Each row below holds a small network's activations on one input, seen along a few directions.
Each table varies a few parts of the input and shows all the possible inputs, shuffled.
A made-up example of a description, with smaller parts first: line(4) and (point or line(11) or (values(3) and ring(8))).
Shared parts are said once, and a part with two or three values counts as separate values.

Other details of the inputs shift rows strongly along two fixed directions, in all tables alike. That doesn't count.

Table:
r1: [ -5   4   9   0   3  26 -13  16 -17   1   6 -15]
r2: [-31   1   3 -22  18  19 -28   0 -20 -37  -9   8]
r3: [  8  -1  16   9 -14  -4  18 -19  24   9  -4  -6]
r4: [ -3  -3  -7 -15   9 -33  10 -26   3 -21  -6  28]
r5: [ -7   8   5  -8   8  12 -15   4 -12  -2  12 -32]
r6: [ 25  -9  16  25 -30   7  21  -3  39  35   2 -24]
r7: [  1   1 -15   2   6   8 -12  28 -20   3   5  -9]
r8: [-11   2  14  -8   5  -9   8 -33  11 -26 -15  25]
r9: [-12  -9  17 -12  -1  -3   5 -28  12 -23 -15  31]
r10: [  1   2 -16   4   7   8 -12  27 -19   2   4 -10]
r11: [  9   0  15  12 -12  -4  17 -19  25   8  -5  -6]
r12: [  7 -12  18   5 -19   2  15 -14  25  11  -4   0]
r13: [  0   6 -18   4   5  11 -10  24 -23   5   8  -6]
r14: [  0   0  -7  -2   4 -15  12 -17  -3 -17 -10  48]
r15: [ 16   0  18  18 -13   5  18 -12  19  10  -4   7]
r16: [ 19 -10  -1  11 -14 -14  21   0  11  17   0  14]
r17: [ -6   5  13 -10   9 -14   7 -38  11 -27  -9  22]
r18: [ 19  -5  -4  13 -15 -11  23  -3   8  19   3  17]
r19: [ 12  11   4  21  -9  34  -6  24  -6  27  16 -37]
r20: [ -6   2 -19  -3   7  -2 -12  20 -14   0   3 -23]
r21: [ -5  10   5   3   2  29 -12  13 -19   3   9 -12]
r22: [ -7   0 -17  -6   6  -2 -12  20 -15   2   5 -23]
r23: [ -1  -7  -3  -7   4 -19  12 -14  -2 -18 -12  45]
r24: [ -6   3  18  -6   1   3  11 -28  -1 -19  -8  42]
r25: [ -7 -12  -7 -10   2 -21   7 -16   9 -21 -16  37]
r26: [ 16   6 -19  20  -7  16  -4  35 -11  31  16 -31]
r27: [-27  -5 -19 -23  20   0 -25  12 -25 -33  -9  14]
r28: [ -7  -4  -8  -9   6 -28  11 -21   6 -22 -15  31]
r29: [ -1   3 -16  -1   3  10  -9  25 -25   8  10  -6]
r30: [ -1   3 -16   0   4  11 -10  25 -25   7  10  -6]
r31: [ -8 -14  -6 -13   0 -22   7 -16   7 -20 -15  37]
r32: [-10   2   2   0   2  24 -19  14  -4  -5   0 -23]
r33: [ 29 -15  -7  25 -28 -12  23   9  34  38   2 -18]
r34: [ -1   5 -20  -5  12  -6 -13  15 -14  -1  10 -26]
r35: [ 15  -3  20  14 -15   5  19 -12  17  12  -2   8]
r36: [ -6  11   2  -4  10  12 -16   4  -9  -5   9 -33]
r37: [ -5   5  15  -2   2   3  10 -29   2 -21 -10  42]
r38: [  9  -1 -17  10  -7   2  -5  31  -4  28  13 -47]
r39: [ 20  -9  -2  13 -13 -14  21   0  12  16  -1  14]
r40: [-21   0 -14 -20  22   2 -20  14 -36 -29  -4  22]
r41: [ -5   0  18  -4   3   0   9 -25   4 -23 -13  39]
r42: [ 15  -4  21  12 -16   4  19 -12  16  13  -1   8]
r43: [ -7  -8 -17  -6   2   5 -15  25 -12   2   3 -17]
r44: [ 14  -6  -7  10 -11 -23  20  -7  20  12  -4   0]
r45: [-27  11   3 -26  26   7 -25 -10 -25 -37   1  -1]
r46: [  1   1 -16   3   7   8 -12  27 -20   2   4 -10]
r47: [  9   8   4   9  -4  16  -8  15   1  23  19 -57]
r48: [  8  -3  17   7 -15  -5  18 -19  23  10  -3  -6]
r49: [-28   1 -17 -26  23  -7 -21   7 -30 -31  -5   8]
r50: [ -7  -9 -16  -7   1   4 -15  25 -13   3   3 -17]
r51: [  9  -8  16  10 -17   3  14 -14  28   9  -6   0]
r52: [ 15   2  17  15 -16   8  20 -15  14  15   2  11]
r53: [ -7 -13  -7 -11   1 -21   7 -16   8 -21 -16  37]
r54: [  3   1  11   0   6 -31 -12  12  39  54   0  32]
r55: [  8  -9  16   9 -18   2  14 -14  27   9  -6   0]
r56: [ -2   4 -19  -6  11  -7 -13  15 -14   0  10 -26]
r57: [ 13   1  16   5 -10  -9  17 -24  22   9   4  -9]
r58: [ 32  -8  -4  16 -23 -24  27  -1  26  41  14 -27]
r59: [ 14   2 -18   8  -3  -3  -6  26  -5  27  19 -50]
r60: [-25  11   5 -18  19  24 -21  -1 -34 -30  -1  19]
r61: [ -6  -5 -20  -2   4   5 -16  25  -9   0   1 -17]
r62: [-11   7   4  -3   5  17 -14   9  -9  -3   4 -29]
r63: [ -4  11   4   4   3  30 -13  13 -18   2   8 -12]
r64: [ -2   3 -18  -9  10  -7 -13  15 -16   1  12 -26]
r65: [ -6   6  13  -9   9 -14   7 -38  11 -27  -9  22]
r66: [ 21  -6  -4  16 -12 -13  20   0  14  14  -3  14]
r67: [-21  16  20 -10  23   9 -47  28  11  38   6   2]
r68: [-27   2 -18 -25  23  -7 -21   7 -30 -32  -6   8]
r69: [ -3  13   3   7   4  30 -13  13 -16   0   7 -13]
r70: [  7  -4  18   5 -15  -5  19 -19  21  11  -2  -5]
r71: [-21   8 -21 -23  29 -11 -23   1 -27 -35  -1   5]
r72: [ -4   1  18  -3   3   0   9 -25   5 -24 -14  38]
r73: [ 13   2  15   7  -9  -9  17 -24  23   8   3  -9]
r74: [ 35  -6  -4  28 -28  -6  30   8  19  45  11  -7]
r75: [-13  -1  17 -12   3 -10   9 -33   8 -23 -13  25]
r76: [ 13  -8  -6   8 -12 -23  20  -7  19  13  -3   1]
r77: [-23  10   5 -13  23  22 -24   2 -28 -37  -7  15]
r78: [  8 -10  17   7 -19   2  15 -14  26  10  -5   0]
r79: [ -1  -1  -6  -4   3 -15  13 -17  -4 -16  -9  48]
r80: [ -1   6 -21  -3  12  -6 -14  15 -13  -2   9 -26]
r81: [  5   6   4  13  -8  21  -7  20   2  23  11 -53]
r82: [ -4   6   8   2   4  26 -14  16 -16   0   5 -16]
Each input here is: values(2) and (point or (line(5) and line(8))).
Q: Changing only the values(2) part turns r42 into r16. The same change can be made to r75. Which row results?
A: r68
Q: Changing only the values(2) part turns r55 into r53. The same change can be made to r15. Which row results?
A: r66
Q: Changing only the values(2) part turns r67 into r54. The same change can be made to r52. Which row results?
A: r74
Q: Change only the line(8) part in r5. List by row number the other rows that result.
A: r17, r36, r45, r47, r57, r65, r73
Q: Change only the values(2) part in r11. List by row number the other rows that result.
A: r44
Q: Change only the values(2) part in r51. List by row number the other rows that result.
A: r25

Table:
r83: [  1  -5  17  -2  -4 -11  11 -24  20  -6  -9  30]
r84: [ 16  -5  -6  10 -13  -9   8  14   9  30  11 -28]
r85: [ 21   0  10  19 -20  15  15   8  10  31  11 -28]
r86: [  1   3 -15   3   2  12 -10  22 -16   2  10 -31]
r87: [-12   4 -18 -13  18  -5 -10   0 -27 -31  -2   5]
r88: [ 20  -4  11  18 -22   4  22  -3  18  23   4 -12]
r89: [-21   1  -4 -17  18   5 -23   3 -13 -25  -7  10]
r90: [  1  -4  10   2  -9   1  10 -13   7   0  -3  11]
r91: [ 21  -2   9  20 -21   4  21  -6  17  18   4 -10]
r92: [-16   5 -18 -17  18  -4 -14   1 -28 -32  -1   7]
r93: [  0  -6  -1 -11   3 -28   9 -21  12 -11  -7  29]
r94: [ 17   2  11  15 -15   8  17  -7  11  14   5  -8]
r95: [ 17  -6  -6   8 -14 -14  19   0  10  17   5 -11]
r96: [ -6   8   4  -2   7  24 -23  21 -13   8  11 -26]
r97: [  2  -1   0  -5   2 -31  12 -23  18  -1  -7  28]
r98: [-17   1 -10 -16  15   1 -11   2 -22 -28  -4   7]
r99: [  3  -8   6  -1  -8 -13  20 -23  14 -13 -13  27]
r100: [  0  -8   4  -7   1 -22  10 -21  17 -10  -9  29]
r101: [  0   3 -11   5   0  19 -11  21 -14   1   6 -31]
r102: [ -8   1  -7  -2   3  16 -19  25 -13   4   4 -27]
r103: [-19  -1 -10 -17  14   1 -13   1 -20 -23  -3   7]
r104: [ -4   9   6   1   7  20 -20  20  -9  14   9 -26]
r105: [-20   6   7 -15  15  12 -17  -1 -19 -21  -2  11]
r106: [ -6   4   2   1   2  21 -18  23 -14   8   8 -27]
r107: [  0  -6  10  -2  -1 -18  11 -22  22  -5 -14  28]
r108: [ 11  -1  14  12 -10  -1   7  -2  21  23   2  -6]
r109: [ 13  -6 -12  13  -6  -3   9  21  -7  20  -4  54]
r110: [-23   7  -9 -17  23  -4 -22   3 -13 -20  -4  10]
r111: [ 16   7  12  18 -13   9   5   8  20  39  12 -26]
r112: [-23   3  -7 -20  24  -4 -23   4 -17 -24  -6  11]
r113: [ 19  -4  -4  16 -13  -6  20  -3  11  11   3 -12]
r114: [  3   2  13   1  -1  -3  17 -30   4 -20  -9  30]
r115: [ -7  11   1   3   7  19 -22  22  -7  13   9 -26]
r116: [ 17  -8  -5   8 -16 -15  18  -3  13  23   6 -11]
r117: [ -1  -4   0 -10   6 -30   8 -21  12  -8  -9  29]
r118: [ -3  -2  15  -6  -3  -4  13 -29   7 -12  -8  32]
r119: [  2   1   6   5  -1   3   9 -14  -1 -15  -5  12]
r120: [ -7   0 -10  -3   6   9 -17  25 -15   5   8 -28]
r121: [ -6   0  -9   0  -1  19 -15  23 -13   7   6 -30]
r122: [-22   7  -4 -14  19   2 -22   2  -9 -19  -7   9]
r123: [ 20  -4   0  19 -17   0  20  -4  16  12  -1 -12]
Q: Describe the family of inputs behind these rows.
A: point or (line(5) and line(8))
Q: Change only the line(5) part in r84. List by row number the other rows that result.
A: r102, r105, r106, r120
Q: Change only the line(8) part in r112. List by row number the other rows that result.
A: r86, r98, r100, r103, r110, r113, r120

Table:
r124: [ -5  -2   2  -3  -1  12  -4   9 -12   1   1   6]
r125: [ -3   7  -1  -2   6   9  -4   0 -15 -10   4  -1]
r126: [-5  8  2 -6  9  1 -9 -1 -7 -3  5 -8]
r127: [  3   4 -20  -3   9 -13  -3  11 -16   2   8  -1]
r128: [ -4   3  -1   3   5   8 -11  10  -2   2  -2   2]
r129: [ -2  -2 -20  -5   8 -10  -8  19 -12   5   2   9]
r130: [ -5 -10  10 -11  -3 -24  16 -33  20 -17 -13  29]
r131: [ -7   3   2  -2   7   5 -13  10  -2   3   0  -1]
r132: [ -6   5   3 -10   7   1  -8  -2  -8  -1   7  -8]
r133: [-4 11 -1 -1 10  3 -8  0 -5 -5  2 -6]
r134: [-2  1 -1  3  2 11 -7 10 -6  1 -1  4]
r135: [ -6  -6  -4  -5  -2   9  -1   4 -12 -10   0  -7]
r136: [-10  -1   4 -10   5   4 -13   7  -4   4   2  -1]
r137: [ -5   0  -7   0   3   5  -8   5  -2  -9  -3 -11]
r138: [ -2  -6 -24  -6   5 -15  -4  13 -12  -5   1  -3]
r139: [ 34  -4   6  34 -28   7  20  16  30  52   9 -27]
r140: [-3 10 -2  1  9  5 -7  0 -8 -6  2 -4]
r141: [-5  9  1 -3 10  1 -9  0 -6 -4  4 -7]
r142: [ -6  -1  -3  -3   4   0  -8   4   0  -6  -2 -14]
r143: [ -8  -6  14 -12   2 -19   8 -27  15 -12 -12  44]
r144: [ 30  -2   7  30 -25   2  16  14  34  53   9 -28]
r145: [ -9  -4  -1 -11   2   0  -8   2  -3  -4   1 -14]
r146: [  6 -13   9   0 -14 -17  28 -31  17 -14 -13  32]
r147: [ -6   6   3  -7   7   1  -8   0  -7   0   7 -10]
r148: [-2 -3 -5 -1 -2  8 -2  5 -8 -9 -1 -9]
r149: [ 12  -3  14   3 -12 -15  29 -33  14  -5  -6  33]
r150: [ 35  -4   9  29 -32   5  30   5  19  48  17 -33]
r151: [  0   8  -2   2   5   9  -3   2 -12  -6   4  -5]
r152: [  7  -9  14   3 -13 -12  24 -24  17  -2 -11  42]
r153: [ -8   1   3  -5   6   4 -13   8  -2   4   0  -1]
r154: [ 12   1  11   7  -5 -17  25 -33  19  -8  -9  33]
r155: [-4  0  0  0  1 13 -7 11 -9  0  0  4]
r156: [ -7   2  -5  -3   6   2  -9   3  -1 -10  -4 -10]
r157: [ -3   0  -7   1   3   7  -6   6  -5 -10  -3 -10]
r158: [ -4  -2  -6   0   1   8  -4   5  -7 -12  -3  -7]
r159: [-10  -1  -3  -8   5  -1 -10   2  -3  -9  -2 -11]
Q: Describe the family of inputs behind these rows.
A: values(3) and (point or line(11))
Q: Changing only the values(3) part turns r146 into r149. The same change can be made to r142. Which row results?
A: r141
Q: Change only the line(11) part in r153. List by row number the other rows that result.
A: r124, r128, r131, r134, r136, r139, r143, r144, r152, r155

Table:
r160: [ 11   1  -2  13 -10  13  -1  17  -2  15   8 -24]
r161: [  7   0   3   1  -5  -7  14 -16   8   2  -1   7]
r162: [-3  2 -2  0  4 13 -9 12 -9 -4  0  0]
r163: [  4  -5   5   4 -10  -1   9  -8   9   6  -4  18]
r164: [ -1   2  -1   1   5  11  -9   8 -12  -5   3  -2]
r165: [-10   0   1  -5   5   6 -10  10  -7   0  -1  -5]
r166: [ -3   8  -2  -1   6   6  -8   6 -10  -4   3  -6]
r167: [ -8   2  -5  -3   5   6 -14   7  -3  -1   0  -5]
r168: [  8  -5   3   6  -9  -3  15 -10   8  -4  -6   9]
r169: [  6  -3   9   4  -3  -8   9 -10  12   3  -5   9]
r170: [ -4   7  -2  -2   8   8 -10  10  -7  -1   2  -2]
r171: [ -7   1  -1  -8   6   5 -11   8  -4  -2   3  -7]
r172: [ -9   1  -3  -6   4   5 -14   7  -4   1   2  -6]
r173: [  8   1   2   8  -5   7  -3  14  -1  20  11 -27]
r174: [-5  6  0 -5  7  8 -9  9 -9  1  3 -2]
r175: [-10   2  -1  -4   4   6 -12   8  -7   2   0  -4]
r176: [ -3  -1  -5  -4   2  11  -4   5 -13  -7   2  -8]
r177: [ -8   2   0  -2   6   7 -11  10  -6  -2  -3  -5]
r178: [  5  -1   7   4  -6 -10  10 -11  11   0  -4   7]
r179: [-29   5   2 -27  23 -15  -2 -36 -14 -52 -16  59]
r180: [-12   1   7 -13  14 -14   0 -24  -3 -30 -12  37]
r181: [ -4   6  -5  -1   6   6  -6   5 -10  -6   1  -9]
r182: [-5  0 -2  1  3 13 -9 12 -9 -3 -1  0]
r183: [  5  -4   2   1  -6 -10  11 -14  14  -4  -5   2]
r184: [  4  -4  10   1  -4  -9  10 -10  11   5  -3   9]
r185: [ -4   1  -7  -5   6   4  -8   2  -5  -9   1 -15]
r186: [ -5   2  -5  -3   6   5  -7   3  -8  -8  -1 -13]
r187: [ -7   0  -4  -8   3   3  -8   3  -7  -8   2 -15]
r188: [  3  -3   2   3  -6 -10  11 -14  14  -2  -2   4]
r189: [  6   2   7   2  -6  -8  12 -12   7   4   0  10]
r190: [ 5 -2  8  3 -3 -7  9 -8 14  3 -6 10]
r191: [  8   1   1   4  -4  -7  14 -15   9   0  -3   7]
r192: [ -9   0  -1  -7   5   5 -12   8  -4  -1   1  -7]
r193: [  6  -2   5   2  -6 -11   9 -13  14  -2  -3   5]
r194: [  5   2   3   6  -5  -7  13 -13  10   1  -1   9]
r195: [ 11  -5 -17   2  -2 -27  13   1   4   9  -1  18]
r196: [ 2 -2  5  5 -5 -7  7 -9 14  6 -7 12]
r197: [ -2   1  -1   0   5  11  -9  10 -10  -4   1  -2]
r198: [ -9   1  -5  -6   4   3  -8   3  -6  -6   5 -13]
r199: [  5  -5   4   5 -10  -3  15 -11   7  -1  -1  11]
r200: [  7   1  -1   6  -8   5  -3  13   2  17  11 -31]
r201: [  4  -3   8   1  -7 -10  11 -12   9   1  -3   7]
r202: [ -6   6  -2  -1   7   9 -10  10  -7   0   0  -1]
r203: [ 7 -5  8  3 -7 -2 11 -8  8  3 -2 15]
r204: [ -8   6  -2  -3   5   9 -11   8  -9   4   3   0]
r205: [  6  -4   6   2  -3  -9   7 -11  15   1  -3   8]
r206: [ -5   2  -5   2   2  11  -5   7 -11  -8   2  -5]
r207: [ -6   2  -2  -5   7   5 -12   8  -2  -4   1  -7]
r208: [ -6   7  -4   0   6   9 -12   8  -8   2   1   0]
r209: [ 3 -1  8  2 -5 -5 10 -9 11  8 -3 15]
r210: [  9  -1   0   9  -9  15  -1  20  -1  20   9 -20]
r211: [ 19  -7   3  10 -17  -7  18  -8  22  21   5 -19]
r212: [ -8   2   1  -6   6   6 -10   9  -7  -1   1  -6]
r213: [ -4  -1  -3  -3   0  10  -4   7 -13  -8   1  -7]
r214: [  8   1   8   3  -3  -7  10 -13   7   6   2  12]
r215: [ -4   1  -1  -2   1  10  -7   8 -13  -5   3  -4]
r216: [ -6   1   0  -7   7   4 -12   6  -6  -2   3  -9]
r217: [ -8   1  -2  -4   6   6 -13   9  -3  -3  -1  -7]
r218: [ -4   5   1  -4   8   7  -9   7 -10   1   4  -3]
r219: [ -8   3  -4  -1   5   4  -7   5  -8  -7   1 -11]
r220: [-12   0   5 -15  14 -15  -2 -26   0 -31 -10  36]
r221: [ 22 -11 -15  13 -15 -26  19  10  15  30   3  -6]
r222: [ 22  -6   2  18 -19   1  21  -4  17  19   2 -12]
r223: [ -9   2  -2  -4   4   4  -6   5  -9  -5   3 -11]
r224: [ -2   8  -1   0   9   6 -10   6 -11  -2   5  -4]
r225: [ -2   1   0  -2   4  10  -8   7 -14  -3   5  -2]
r226: [ -3   7   0  -1   9   7 -10   8  -9  -1   3  -3]
r227: [  5  -3   5   4  -6  -9  13 -12  11  -3  -7   3]
r228: [  3  -4   6   1  -7 -10  14 -13  10  -1  -5   3]
r229: [ 5 -4  4  7 -9  0  8 -7 10  4 -6 18]
r230: [ 11  -6 -25   5  -4 -14  -2  26  -1  23  10 -23]
r231: [-18  -4 -26 -20  21 -14 -14   9 -30 -32  -8  32]
r232: [ 4 -6  7  4 -9 -1 11 -6  9  5 -5 16]
r233: [  7  -1  -3   6  -7   7   1  11   0  16   7 -33]
r234: [  6   0   5   2  -6  -7  14 -14   8   1  -2   7]
r235: [ 19  -5   8  12 -16  -8  14  -5  21  25   8 -13]
Q: Describe the family of inputs behind these rows.
A: line(4) and (point or (values(2) and line(9)))
Q: Changing only the line(4) part turns r196 into r208. The same change can be made to r186. Which row results?
A: r191
Q: Change only the values(2) part in r169. List by row number the other rows that result.
A: r184
Q: Change only the line(4) part in r182. List by row number the other rows that result.
A: r177, r202, r217
